A small network was trained on invented records. Each row is its activation on one of them, seen along a few directions.
After each row come some of the record's fields: FOP, NUKOB, ZANI, BELEV, SUT.
A field that a record lacks is written none.
The largest differences between rows may come from other fields.
In the rows, zero is written as 500.
Strong random noise was added to every row along 21 fixed directions; ignore it. To show where, here is one row again and again, with new noise each time:
[419 693 421 468 431 294 464 564 419 208 765 480 316 523 467 556 668 440
 583 666 474 750 295 569 706 287 553 660 481 550 239 561 338 713 490 622
 373 812 479 620 542 391 199]
[540 539 309 367 572 669 743 473 485 701 504 512 513 503 413 570 360 503
 545 341 373 383 213 575 530 508 479 636 418 644 337 373 534 496 314 354
 564 415 528 577 295 340 452]
[538 883 482 610 315 363 420 502 415 531 519 415 555 522 567 592 476 453
 398 581 381 599 612 556 575 475 602 598 625 523 457 498 289 543 282 604
 529 823 437 458 686 520 461]
[113 536 466 510 366 550 343 533 522 688 517 820 417 410 578 762 539 573
 429 462 569 452 344 548 517 396 520 526 615 641 221 445 373 522 555 630
 523 536 621 408 467 435 749]
[385 696 614 621 494 431 395 448 569 639 424 448 455 434 581 536 345 614
 393 503 314 361 614 431 548 495 578 417 593 577 654 385 278 412 443 452
 664 455 429 524 376 434 555]
[467 721 505 522 397 418 597 395 321 463 553 324 398 538 438 497 517 482
 503 572 500 602 487 664 587 481 514 605 528 414 323 614 474 567 478 443
 419 842 480 562 477 496 353]
[407 294 731 544 580 580 422 530 429 692 519 373 692 457 312 337 672 628
 568 399 615 439 467 617 480 522 623 357 531 482 647 462 519 347 641 427
 531 297 344 476 606 563 553]
[470 664 444 501 615 861 667 455 357 548 479 397 369 572 529 434 549 602
 281 417 586 465 574 424 274 521 526 432 484 484 457 529 625 518 464 375
 391 396 572 500 428 729 744]
[334 572 351 469 589 587 374 497 604 600 567 654 444 418 520 695 598 501
 450 557 462 442 301 508 415 446 514 410 553 709 502 311 358 436 518 695
 514 445 597 421 409 372 741]
[410 554 546 394 663 440 577 510 577 540 592 412 470 334 415 564 389 676
 411 423 523 452 390 433 423 392 696 529 515 575 698 550 376 337 468 530
 472 495 511 514 392 442 472]
[613 715 356 428 734 670 560 636 481 832 437 300 602 465 448 333 478 547
 614 393 356 259 395 604 431 451 682 539 401 598 529 265 531 527 391 291
 520 431 601 485 356 496 372]
[459 415 437 270 384 446 384 466 200 650 519 393 619 592 232 437 601 479
 884 501 541 363 436 769 436 424 555 580 610 504 421 504 526 578 531 481
 573 653 342 359 429 481 468]
[564 366 656 439 585 350 660 654 529 453 487 524 720 358 650 396 604 402
 825 221 671 548 474 630 523 620 657 349 290 613 637 507 705 614 303 387
 424 264 698 405 776 775 447]
[515 243 555 600 349 358 539 358 376 364 282 511 611 586 492 681  71 627
 668 300 433 444 587 344 531 492 406 651 535 474 608 510 398 461 257 471
 638 393 311 534 459 641 449]
[439 790 560 452 467 265 369 552 627 677 519 441 513 302 602 345 443 399
 497 616 609 364 682 551 523 442 610 465 571 377 621 728 548 557 584 390
 564 706 568 544 432 463 370]
[357 773 478 562 571 496 420 652 492 692 672 474 407 393 485 578 761 511
 468 674 632 539 304 674 353 327 634 451 590 491 263 497 534 533 649 574
 287 819 554 583 452 355 425]
[536 636 414 437 681 394 724 538 641 342 603 276 383 472 398 348 602 470
 452 385 385 586 414 613 466 381 700 605 424 393 685 496 456 521 454 600
 345 589 582 504 476 567 275]
[536 730 459 294 504 484 335 652 530 654 499 450 599 491 392 177 694 477
 594 548 451 478 557 506 622 352 547 537 502 453 357 543 649 660 649 417
 621 547 622 412 663 509 316]
[456 481 544 673 462 365 490 411 496 478 501 442 458 454 679 597 357 402
 706 429 422 435 583 560 673 666 441 427 461 521 621 442 428 581 375 407
 529 445 470 514 442 597 484]
[634 501 496 489 590 535 648 570 374 281 173 637 644 669 498 362 518 735
 216 579 644 437 609 378 352 613 658 523 291 651 753 450 315 494 374 407
 608 260 534 666 487 546 650]
[374 457 701 588 404 452 473 481 411 612 373 428 551 505 454 360 510 628
 550 513 569 428 482 522 520 412 600 422 607 388 479 650 502 458 630 442
 562 394 253 570 499 616 581]
[435 297 404 363 486 460 530 504 558 408 755 583 514 490 378 440 502 388
 523 279 570 474 559 570 626 534 491 675 483 453 714 619 459 594 399 509
 562 362 492 483 528 531 403]
[624 600 409 576 448 465 519 482 631 546 223 404 747 563 519 213 571 184
 438 532 382 462 470 769 530 544 570 524 342 473 588 225 414 499 404 409
 639 567 475 599 464 393 354]

[467 716 560 331 341 410 681 746 621 458 477 663 408 591 631 462 761 485
 284 514 426 597 480 475 414 490 787 450 527 575 413 521 433 639 447 594
 528 463 278 500 566 424 685]  {FOP: zoz, NUKOB: zifo, ZANI: none, BELEV: none, SUT: debo}
[370 433 254 403 545 611 355 311 337 305 572 567 162 644 460 581 572 514
 624 755 520 446 405 442 512 427 279 444 559 561 438 543 426 603 698 689
 465 442 559 429 232 538 775]  {FOP: zoz, NUKOB: mel, ZANI: none, BELEV: none, SUT: sem}
[616 406 438 524 306 448 561 466 411 706 503 526 645 537 511 521 413 364
 576 387 599 422 842 683 771 929 353 682 481 266 558 735 640 614 473 369
 538 628 573 328 716 655 522]  {FOP: zoz, NUKOB: fomu, ZANI: none, BELEV: none, SUT: tevi}
[573 551 501 590 520 484 342 238 581 472 624 506 547 477 420 443 475 354
 401 585 455 422 652 517 329 466 306 282 732 513 880 523 465 333 374 666
 693 358 458 553 470 416 625]  {FOP: mak, NUKOB: torat, ZANI: dufev, BELEV: loni, SUT: tevi}
[501 422 564 553 506 296 745 287 537 411 263 459 401 465 645 705 259 431
 811 387 342 421 438 565 361 612 378 321 442 542 537 370 629 477 362 440
 504 479 525 520 216 495 523]  {FOP: mak, NUKOB: fomu, ZANI: none, BELEV: none, SUT: tevi}
[386 315 663 693 557 543 374 401 581 491 278 225 675 481 335 250 389 502
 506 233 347 511 506 587 450 212 581 570 484 336 600 217 417 286 518 478
 529 479 502 473 509 640 206]  {FOP: lim, NUKOB: fomu, ZANI: none, BELEV: none, SUT: debo}
[541 600 336 450 522 552 421 613 557 424 862 393 387 569 415 490 660 406
 473 311 356 658 691 513 577 478 498 689 584 364 555 478 504 661 428 679
 369 646 603 277 755 651 320]  {FOP: zoz, NUKOB: torat, ZANI: bel, BELEV: loni, SUT: zamol}
[499 463 373 806 724 743 338 570 458 462 642 249 380 510 706 564 446 333
 718 351 492 391 605 445 143 336 474 369 526 405 638 244 603 632 351 470
 225 425 446 524 303 825 433]  {FOP: mak, NUKOB: torat, ZANI: rop, BELEV: loni, SUT: debo}
[471 382 366 365 513 482 402 696 504 702 585 495 435 590 327 607 583 721
 629 547 367 340 499 392 546 544 600 644 651 372 542 565 437 560 778 648
 507 472 186 315 470 480 617]  {FOP: mak, NUKOB: fomu, ZANI: none, BELEV: none, SUT: zamol}
[451 191 440 345 512 444 446 255 559 559 556 661 650 287 437 553 249 275
 623 519 871 288 409 594 258 451 325 413 573 512 769 749 645 306 454 500
 598 427 539 607 197 350 602]  {FOP: zoz, NUKOB: torat, ZANI: rop, BELEV: loni, SUT: gos}
[246 354 645 412 271 417 381 540 629 496 521 761 480 543 490 431 523 498
 383 267 395 520 638 536 739 489 503 604 544 546 470 426 343 565 489 507
 746 355 534 401 589 425 483]  {FOP: zoz, NUKOB: mel, ZANI: none, BELEV: none, SUT: zamol}
[516 531 387 723 513 410 309 458 537 475 502 752 504 499 491 469 521 556
 530 799 535 429 316 472 638 311 345 476 620 525 454 633 400 518 583 712
 581 322 572 696 528 433 532]  {FOP: givun, NUKOB: zifo, ZANI: none, BELEV: none, SUT: zamol}
[432 302 589 617 494 477 492 387 505 479 470 255 630 388 546 546 314 398
 600 487 606 599 292 456 524 333 540 424 513 450 635 608 443 279 462 629
 391 470 243 523 478 687 574]  {FOP: mak, NUKOB: mel, ZANI: none, BELEV: none, SUT: gos}
[633 429 637 754 406 322 289 584 285 431 248 667 556 757 423 516 537 805
 570 756 504 504 733 425 619 605 263 532 513 437 341 431 487 619 660 392
 632 556 484 712 585 344 264]  {FOP: lim, NUKOB: mel, ZANI: none, BELEV: none, SUT: debo}
[536 721 357 370 514 552 498 205 341 519 585 410 279 645 247 272 408 631
 420 565 255 286 749 526 696 550 311 603 645 445 668 668 398 551 503 431
 768 423 612 466 313 466 518]  {FOP: mak, NUKOB: torat, ZANI: rop, BELEV: loni, SUT: gos}
[495 435 458 524 589 675 387 439 483 615 562 440 625 482 382 362 663 536
 409 572 564 498 467 543 747 678 467 472 443 503 613 526 424 401 686 521
 547 351 553 405 699 576 666]  {FOP: mak, NUKOB: torat, ZANI: dufev, BELEV: loni, SUT: zamol}
[489 522 822 442 469 333 434 541 601 382 303 536 542 462 568 451 458 540
 407 539 554 571 738 313 228 410 484 294 475 501 506 433 661 434 571 349
 589 598 506 601 439 340 345]  {FOP: zoz, NUKOB: fomu, ZANI: none, BELEV: none, SUT: sem}
[521 147 587 339 539 428 631 415 519 128 416 337 668 476 354 524 406 506
 425 331 603 706 415 443 377 474 678 611 346 520 799 458 333 249 414 622
 420 528 367 419 572 579 467]  {FOP: lim, NUKOB: torat, ZANI: rop, BELEV: ris, SUT: debo}
[534 449 581 896 705 582 695 550 498 603 594 482 397 516 575 614 539 627
 534 313 409 449 533 628 520 716 427 401 445 457 561 332 579 536 394 385
 341 302 602 637 511 581 411]  {FOP: mak, NUKOB: fomu, ZANI: none, BELEV: none, SUT: debo}
[609 576 324 399 463 668 450 517 318 616 386 445 596 585 592 506 507 374
 702 515 559 421 557 531 400 614 430 480 443 537 358 427 677 652 440 377
 489 567 542 368 501 648 626]  {FOP: mak, NUKOB: torat, ZANI: dufev, BELEV: ris, SUT: tevi}
[447 575 512 428 356 391 656 458 351 218 531 430 233 647 445 556 590 584
 638 452 296 763 460 483 646 365 457 642 529 396 124 593 551 695 545 622
 354 729 532 360 639 665 371]  {FOP: zoz, NUKOB: fomu, ZANI: none, BELEV: none, SUT: mag}
[579 446 462 305 459 402 859 532 733 724 460 632 531 501 343 569 442 540
 319 286 352 388 464 598 388 639 599 626 596 434 659 573 546 363 412 602
 615 433 409 437 446 287 602]  {FOP: givun, NUKOB: mel, ZANI: none, BELEV: none, SUT: sem}
[384 522 368 518 472 273 401 455 796 365 698 456 198 498 587 597 520 323
 495 446 229 488 786 528 724 723 445 559 555 334 825 428 310 621 606 679
 509 600 503 306 428 486 479]  {FOP: lim, NUKOB: zifo, ZANI: none, BELEV: none, SUT: sem}
[601 435 324 645 754 543 469 524 713 701 541 486 594 297 572 456 481 339
 607 598 728 357 365 571 440 540 380 411 437 342 648 615 747 448 648 497
 348 445 691 618 416 522 447]  {FOP: mak, NUKOB: torat, ZANI: bel, BELEV: loni, SUT: gos}
[552 536 481 633 628 516 519 694 576 845 214 550 722 453 483 427 585 665
 332 664 599 281 415 624 460 652 724 510 399 465 616 437 399 364 686 446
 497 465 493 581 470 389 618]  {FOP: mak, NUKOB: fomu, ZANI: none, BELEV: none, SUT: debo}
[338 501 589 487 493 611 339 381 411 418 590 449 416 370 642 521 320 464
 423 505 705 532 650 381 610 521 403 489 405 545 445 573 494 497 537 253
 474 599 661 528 417 561 452]  {FOP: zoz, NUKOB: torat, ZANI: dufev, BELEV: loni, SUT: debo}
[451 517 428 251 437 600 321 602 431 622 732 339 513 382 559 527 403 482
 564 547 608 468 554 255 731 553 648 611 534 495 540 778 426 545 621 467
 488 521 269 266 593 684 692]  {FOP: zoz, NUKOB: mel, ZANI: none, BELEV: none, SUT: zamol}
[803 536 362 598 602 460 408 490 666 547 601 626 588 580 423 494 677 436
 364 738 377 447 729 434 618 846 234 379 543 479 832 494 509 487 567 618
 668 335 506 543 662 283 583]  {FOP: givun, NUKOB: torat, ZANI: rop, BELEV: loni, SUT: debo}
[588 700 569 572 547 511 670 531 683 475 376 549 426 544 545 304 576 473
  88 569 566 561 680 502 359 552 452 446 436 341 509 545 652 483 568 379
 489 592 653 733 434 355 373]  {FOP: zoz, NUKOB: torat, ZANI: bel, BELEV: loni, SUT: sem}
[575 717 553 334 418 387 427 631 438 317 518 530 536 536 700 535 534 346
 512 507 489 555 707 446 275 504 635 394 446 747 566 315 432 657 198 413
 569 631 479 480 489 431 458]  {FOP: mak, NUKOB: torat, ZANI: bel, BELEV: loni, SUT: sem}
[626 372 270 675 427 337 428 437 552 274 584 510 557 615 374 392 530 323
 538 633 521 527 464 563 596 383 431 688 621 236 727 721 367 549 493 819
 488 465 275 614 587 607 422]  {FOP: lim, NUKOB: fomu, ZANI: none, BELEV: none, SUT: debo}
[697 310 536 661 559 489 576 539 544 626 414 601 572 625 403 624 521 593
 545 429 490 436 672 490 276 681 279 403 600 348 625 436 750 448 512 534
 514 395 454 549 530 425 496]  {FOP: zoz, NUKOB: mel, ZANI: none, BELEV: none, SUT: debo}
[638 503 398 331 548 390 461 667 609 366 449 659 671 372 745 539 468 256
 532 645 749 485 458 443 342 558 614 441 279 709 631 462 495 564 361 431
 480 551 582 586 423 372 489]  {FOP: zoz, NUKOB: torat, ZANI: rop, BELEV: loni, SUT: mag}
[500 755 548 652 526 476 260 485 404 559 684 434 391 506 484 396 523 615
 516 686 404 451 590 448 678 369 446 444 660 515 486 575 391 564 536 498
 573 490 504 590 532 488 387]  {FOP: zoz, NUKOB: torat, ZANI: dufev, BELEV: loni, SUT: zamol}

Which values does each new row have?
[421 627 361 572 422 410 499 579 803 408 448 619 421 504 703 495 508 327
 326 460 321 553 452 482 634 437 609 568 487 493 572 401 279 572 411 727
 525 445 505 457 536 551 580]  {FOP: zoz, NUKOB: zifo, ZANI: none, BELEV: none, SUT: sem}
[338 389 604 384 588 518 168 670 538 515 520 411 565 409 546 338 563 560
 729 333 433 405 598 387 510 310 736 410 500 595 677 341 397 546 578 544
 535 274 534 192 615 770 542]  {FOP: zoz, NUKOB: torat, ZANI: rop, BELEV: loni, SUT: zamol}
[578 499 439 438 487 494 742 552 304 505 387 469 499 632 437 467 543 604
 503 566 602 387 416 599 337 544 679 564 485 464 537 646 470 552 455 473
 437 484 278 601 353 546 641]  {FOP: mak, NUKOB: torat, ZANI: rop, BELEV: loni, SUT: debo}
[240 501 637 700 163 437 280 368 320 560 533 552 458 587 592 399 591 270
 598 454 541 398 757 826 487 470 483 412 733 372 472 541 425 652 428 491
 598 555 333 463 483 657 628]  {FOP: mak, NUKOB: fomu, ZANI: none, BELEV: none, SUT: debo}
[531 555 580 644 346 394 598 242 546 235 478 477 479 524 575 582 394 309
 294 535 492 710 615 485 496 579 316 443 522 451 572 543 463 418 333 538
 546 641 439 645 531 446 485]  {FOP: mak, NUKOB: zifo, ZANI: none, BELEV: none, SUT: debo}
[526 315 658 527 671 264 708 707 558 561 111 528 644 411 539 498 372 871
 495 496 643 304 472 455 459 641 832 553 276 477 754 565 405 387 644 392
 437 376 524 561 419 540 506]  {FOP: givun, NUKOB: torat, ZANI: rop, BELEV: loni, SUT: tevi}
[450 550 671 274 379 548 568 541 658 634 809 417 623 226 702 501 487 242
 361 314 582 675 572 471 905 853 628 460 356 625 549 664 494 452 415 301
 539 506 475 303 814 526 606]  {FOP: zoz, NUKOB: torat, ZANI: rop, BELEV: loni, SUT: zamol}
[273 419 575 550 510 646 267 627 654 555 560 566 517 453 453 522 414 651
 206 350 438 529 533 318 613 366 585 675 491 544 466 271 254 396 574 453
 588 459 490 519 509 372 348]  {FOP: lim, NUKOB: zifo, ZANI: none, BELEV: none, SUT: zamol}
[399 286 602 584 461 516 229 582 290 373 647 263 610 441 581 470 365 425
 766 447 628 518 504 454 710 420 624 615 371 533 496 450 319 598 464 281
 428 542 260 534 507 675 251]  {FOP: mak, NUKOB: torat, ZANI: rop, BELEV: loni, SUT: tevi}
[498 352 369 412 682 585 363 371 573 399 574 526 488 421 414 586 581 489
 486 618 574 501 476 398 430 560 364 384 486 554 713 498 504 360 677 690
 461 412 656 355 514 497 717]  {FOP: givun, NUKOB: torat, ZANI: rop, BELEV: loni, SUT: debo}
[686 480 231 527 486 807  89 591 558 751 660 357 778 469 459 524 408 224
 483 533 575 513 655 338 459 453 304 657 586 337 470 428 653 470 543 505
 486 715 431 369 690 531 381]  {FOP: zoz, NUKOB: mel, ZANI: none, BELEV: none, SUT: zamol}
[614 445 231 543 534 619 442 643 589 553 396 766 689 477 721 535 368 381
 604 347 543 369 508 368 534 507 428 593 389 588 516 464 577 677 259 524
 545 198 736 421 661 749 613]  {FOP: mak, NUKOB: torat, ZANI: rop, BELEV: loni, SUT: debo}
[199 347 601 460 575 449 459 361 466 263 429 345 282 543 370 276 590 613
 414 464 432 447 580 675 649 499 669 572 356 464 699 358 174 465 748 441
 498 502 595 423 278 539 456]  {FOP: givun, NUKOB: zifo, ZANI: none, BELEV: none, SUT: sem}
[527 630 382 200 373 560 260 807 439 396 460 441 728 572 509 367 533 443
 309 567 546 609 542 337 584 352 846 822 328 648 430 349 180 608 427 420
 579 732 325 421 626 444 342]  {FOP: zoz, NUKOB: zifo, ZANI: none, BELEV: none, SUT: debo}
[451 431 502 502 464 580 640 384 298 684 538 419 501 506 375 617 440 581
 479 497 655 416 426 701 514 710 519 585 519 471 471 590 464 388 528 384
 439 636 404 534 378 432 598]  {FOP: lim, NUKOB: zifo, ZANI: none, BELEV: none, SUT: sem}
[549 596 626 798 622 554 627 334 493 513 294 340 539 443 626 435 461 462
 514 477 500 523 460 614 379 520 438 265 430 475 524 389 622 388 416 425
 403 469 672 609 481 647 504]  {FOP: mak, NUKOB: torat, ZANI: rop, BELEV: loni, SUT: gos}
[614 514 425 606 517 421 621 374 472 367 426 470 453 595 487 445 418 524
 585 440 398 506 531 541 584 519 400 540 512 419 599 561 513 546 377 590
 504 399 600 504 553 676 465]  {FOP: zoz, NUKOB: torat, ZANI: dufev, BELEV: loni, SUT: tevi}
